These are the activations of a small neural network, seen along a few directions. Each row is one input.
Each table varies a few parts of the input and shows all the possible inputs, shuffled.
A made-up example of a description, with smaller parts first: one of 4 places along a line, together with either a single point or one of 11 places along a line or (one of 3 separate values, together with one of 8 places around a ring).
Shared parts are said once, and a part with two or three values counts as separate values.

Other details of the inputs vary at random and push rows far along two fixed directions, the same in every table; ignore that.

Rows:
row 1: [ 1 -2  0  3  4  0 -3 -7  5  1  7]
row 2: [  3  -6   7  17  -8 -11  -7  -8  -2   3  12]
row 3: [ 0  2  9  9 -8  5 -2 -9  3  4  2]
row 4: [  5   3  19  15 -16 -10  -8  -1  -2   2  -4]
row 5: [  0  -7   4   6  -6 -12  -5   0  -1   3   2]
row 6: [ -8  17  -6 -29   9  39  17   3   4   2 -24]
row 7: [  1  -6  -6   6   8 -12  -1   6  -1  -2  12]
row 8: [  7   0   9   8  -7 -14  -2   3 -10   2   1]
row 9: [  3  -8  -2   5  -1 -22  -6   2 -10   1   3]
row 10: [-4  1  2 -2  7  5  4  3  4  1 -5]
row 11: [  4  21  17  -8 -14  28   8  -1   6  -1 -25]
row 12: [  4 -10   7  19 -15 -19 -13 -11  -3   5  12]
row 13: [  2  -9 -12   1  10 -16  -3   7  -7  -7   5]
row 14: [  1   8  12   4  -7   7   0   2   1   0 -10]
row 15: [ -8  18  -3 -29   6  41  18   5   4   1 -26]
row 16: [ 3  7  5 -2 -1  2  4  1 -4  3 -9]
row 17: [ -5   3   2 -14   0   9   8   3  -9  -4  -7]
row 18: [  3   6  13   7 -12   1  -1  -4   6   3  -2]
row 19: [ 0 -4  2  7 -3 -9 -7  3 -4 -1  0]
row 20: [ -5  -2 -19 -13  14  12   4   1   8  -5   7]
row 21: [ 2 -6 -5  5  8 -5 -3 -4  2  0 13]
row 22: [ 0 -5  0 11  0 -4 -3 -5  0  2 10]
row 23: [ -5  -5 -10   0   5   5   0  -5   3   1   5]
row 24: [-3  5  4 -5 -8 12  1 -4  9  3 -6]
row 25: [ -2  -6 -10  -5  10 -10   0   5  -8  -1   0]
row 26: [ 11   6  16  10 -17  -6  -3   0  -5  -1  -5]
row 27: [ 0 -1  1  2 -7 -3 -2  0  3  2  2]
row 28: [  5  -2  10  11  -8  -7  -7 -11   3   3   7]
row 29: [ -4  -3 -17  -9  12   6   1  -1   7  -5   8]
row 30: [  4  -8  -1   8  -6 -11  -9  -8   0   3  12]
row 31: [-2 -2 -4  3  8 -4  1  2  4 -1  7]
row 32: [  9  -1   9   9 -15 -14  -7   0  -6  -2  -3]
row 33: [ -2   3  -7 -12   7   6   5   2  -4   2  -9]
row 34: [ -1  -6 -11   0  17 -15   2   9  -9  -3   5]
row 35: [  1   5  -2 -10  -1   7   5   2  -6   3  -8]
row 36: [ -2  -5 -17  -4  20  -1   2   2   5  -7  14]
row 37: [ -7  -3 -15  -9  12   6   3   4   6  -1   4]
row 38: [  4  -3   1   2  -5 -14  -3  -1  -8   4  -2]
row 39: [-1 -3 -3  3  8 -8  0  3  3 -1  5]
row 40: [ -2  -5 -11  -4   7   4  -2  -4   4   0   8]
row 41: [-5  1 -8 -8  5  9  3  1  7  0  0]
row 42: [ -1  -7  -9   4  14 -12   0   7   0  -3  12]
row 43: [ 4 -4  3  8  0 -6 -5 -7  2  2 10]
row 44: [ 1  1 -4  0  5  2  0 -4  7 -4  7]
row 45: [  4  -1  -1   3   4 -12   1   3  -9   1   1]
row 46: [ -2 -16 -11   5   9 -21  -5   6  -6  -1  13]
row 47: [  0  22  11 -17  -6  34  15   1   3   5 -24]
row 48: [ -5   0 -13  -6  18   6   6   7   5  -3   7]
row 49: [ -1  -8  -6   6   4 -12  -6   6  -5  -3   4]
row 50: [  7   2  15  10 -13 -15  -4  -1  -8   3  -4]
row 51: [ -2  12   8  -7  -3  20   8   1   9   2 -11]
row 52: [ 2 -5  4  5 -9 -8 -3  2 -3  4  4]
row 53: [-2 -2 -2  0 -2 -3 -2  0  4  1  1]
row 54: [  2  -9  -6   3   3 -21  -4   5 -12   0   6]
row 55: [-3 -2 -3 -1 10  0  4  7  0  0  2]
row 56: [  0   2  -9 -10   7   8   5   6  -2  -6  -7]
row 57: [  4   5  14  10 -12  -2  -3   3  -3   1  -4]
row 58: [-1  2  5  0  0  4  4  3  2  2 -3]
row 59: [ -1  -8   2   1  -3 -18  -3   2 -15  -4   5]
row 60: [ -1   9  15   4 -14  18   1 -12   8   6  -8]
row 61: [ -6  -3 -15  -5  22   1   5   7   5  -4   8]
row 62: [  3   7   8  -1  -4   1   3  -1  -3   4 -10]
row 63: [ 5  3  9  4 -5 -8  0  2 -7  2 -5]
row 64: [ -5  -5 -16  -8  13   2   3   7   2  -2   7]
row 65: [ -4 -10 -17  -3  14  -9   0   7   0  -2  11]
row 66: [ 5  0  5  7 -6 -5 -4 -7  6 -2  7]
row 67: [ 12  24  37   4 -39  20   1  -8   4   4 -28]
row 68: [  3  -6  -8   5   8 -11  -4  -1   2  -5  16]
row 69: [ -2  -1   8  -3  -7  -6   0  -1 -11  -3  -5]
row 70: [ -3  -3 -10  -4   5   2   1   3   3   0   7]
row 71: [ -8  16  -1 -24   2  47  11  -9  17   2 -18]
row 72: [  3   3   3  -1 -12   6  -3  -8   7   0   2]
row 73: [  2  -6  -7   1   5 -12  -4   4  -5  -6   0]
row 74: [  2  13  13  -7 -22  24   1 -12  13   3 -11]
row 75: [  8   9  12   3 -11   3   1   1  -2  -2 -10]
row 76: [-11  15   1 -24   3  42  15   2  12   3 -24]
row 77: [ -5  -7 -15  -3  16  -3   0  10  -3  -5   4]
row 78: [  0  -9  -6   4   2 -10  -8  -8   2   1  11]
row 79: [ -1  -8  -3   7   2 -15  -8   4  -4  -3   3]
row 80: [-5 -1 -5 -2  1 12  1 -7  5  2  0]
row 81: [  3   5  17   7 -13   1   0  -1   2   5  -6]
row 82: [ -1  -8   5   2  -4 -19  -4  -1 -13  -4   2]
row 83: [  1  -6   1  10 -10  -5  -6  -7  -1   4   9]
row 84: [-5  0 -7 -2 15  3  3  9  0 -5 -2]
Description of these inputs: one of 4 places along a line, together with either a single point or (one of 2 separate values, together with one of 10 places along a line).
- Changing only the place on the line of 4 turns row 57 into row 4. The same change can be made to row 36. Which row results? => row 66
- Change only the choice among 2 separate values in row 40. List by row number the other rows that result. => row 21
- Change only the place on the line of 4 in row 50. List by row number the other rows that result. => row 8, row 34, row 63
- Change only the place on the line of 4 in row 29. List by row number the other rows that result. => row 20, row 72, row 74
- Change only the choice among 2 separate values in row 68. List by row number the other rows that result. => row 29
- Change only the place on the line of 10 in row 13. List by row number the other rows that result. => row 6, row 23, row 29, row 30, row 37, row 46, row 49, row 54, row 65
- Change only the place on the line of 10 in row 5. List by row number the other rows that result. => row 9, row 12, row 24, row 38, row 53, row 73, row 74, row 78, row 79

Rows:
row 85: [ 1  3 -2 -2  1  3  2  7  3 -3 -2]
row 86: [-2  3  4  2  6  4  4  3  2  0 -3]
row 87: [ 4  3 -5 -5 -1  5  1 -2  4 -2  3]
row 88: [-6 -4 -4 -5  1  2  0 -1 -3  2 -4]
row 89: [ 17   8  36  23 -41  -9 -10 -17  -3  11   1]
row 90: [-3  0 -1  0  5  6  1 -6  4  1  1]
row 91: [ 1  2 -3 -7  1  4  3 -4 -4  1 -1]
row 92: [ 0  0 -5 -4 -2  5 -1 -2  5 -3  3]
row 93: [-2  0 -2 -4  4 -1  3  5 -5  0 -5]
row 94: [-3 -2 -3 -6  0  3  0 -5 -3  0 -2]
row 95: [ 5  4 -3 -3  2  1  1  5  3 -6 -2]
row 96: [ 2  5  3  2  7  4  3  2  2 -3 -4]
row 97: [ 2  3  0 -5  3  1  3  2 -5 -3 -7]
row 98: [  0 -26 -11  24  16 -48 -13   6 -11   0  29]
row 99: [-2  2 -2 -2 -2  5  1  5  4  1 -1]
row 100: [-3 -1 -5 -3 -1  4 -1  2  5 -1  1]
row 101: [-6 -1  2  1  2  7  0 -2  5  2 -2]
row 102: [-5  0  1 -5 -2  4  3  2 -3  3 -7]
- Describe the family of inputs behind these rows. => one of 3 separate values, together with one of 6 places along a line
- A walk changes only the place on the line of 6. It starts at row 97 and steps to row 93. List the rest of the walk in order. => row 102, row 88, row 94, row 91
- Change only the choice among 3 separate values in row 90. List by row number the other rows that result. => row 92, row 94

Rows:
row 103: [ -7 -22 -23   7  27 -21  -5  -4  -3  -2  24]
row 104: [-14 -21 -35 -10  42 -20   4  14 -12  -6  12]
row 105: [  0  18  16  -5 -11  24   8   5   7   3 -20]
row 106: [ 11  -4  22  32 -23 -26 -16  -4   1   4  12]
row 107: [  1 -22 -45  -2  30 -22  -9   9   8 -16  39]
row 108: [-14  12 -15 -31  23  47  18  -7  14  -1 -14]
row 109: [  3  19  13 -11  -9  22  10   7   2  -1 -23]
row 110: [  1   6  28  11 -31   9  -6 -15   3  11  -7]
row 111: [10  5  7 11 -4 -5 -3 -5  5 -1 10]
row 112: [-18  11  -4 -24  12  44  16   0  12   2 -21]
row 113: [ 22  -3  15  21 -24 -39 -12   2 -16  -3   5]
row 114: [  3  20  16  -3 -10  30   5  -8  16   2 -10]
row 115: [ 12   6  10   6 -14 -14  -3   6 -10  -3  -5]
row 116: [  8  10  31  18 -30   0  -5  -3   4   6  -7]
row 117: [  6 -11  20  25 -26 -30 -15  -6 -11  10   8]
row 118: [  8   6  29   5 -35  -5  -4  -6 -12   8 -14]
row 119: [ 14 -10  15  17 -28 -38 -15  -4 -23   4   5]
row 120: [  3  -5  10  12 -10  -8  -6 -16   0   7  10]
row 121: [-10  17  -9 -25  20  35  18  14   8  -6 -22]
row 122: [ -9 -18 -33   3  46 -24   1  19  -2  -9  19]
row 123: [-11  13 -18 -41  19  38  20   5  -1  -6 -27]
row 124: [ -2  14   2 -20 -31  43   0 -18  17   9 -11]
row 125: [ -8 -23 -20   3  24 -28  -2   7 -12   0  14]
row 126: [ -7 -15 -32   1  46 -13   1   9   5 -10  23]
- Changing only one part turns row 111 into row 108. The same change can be made to row 109. Which row results? => row 118
- Describe the family of inputs behind these rows. => one of 2 separate values, together with either a single point or one of 11 places along a line
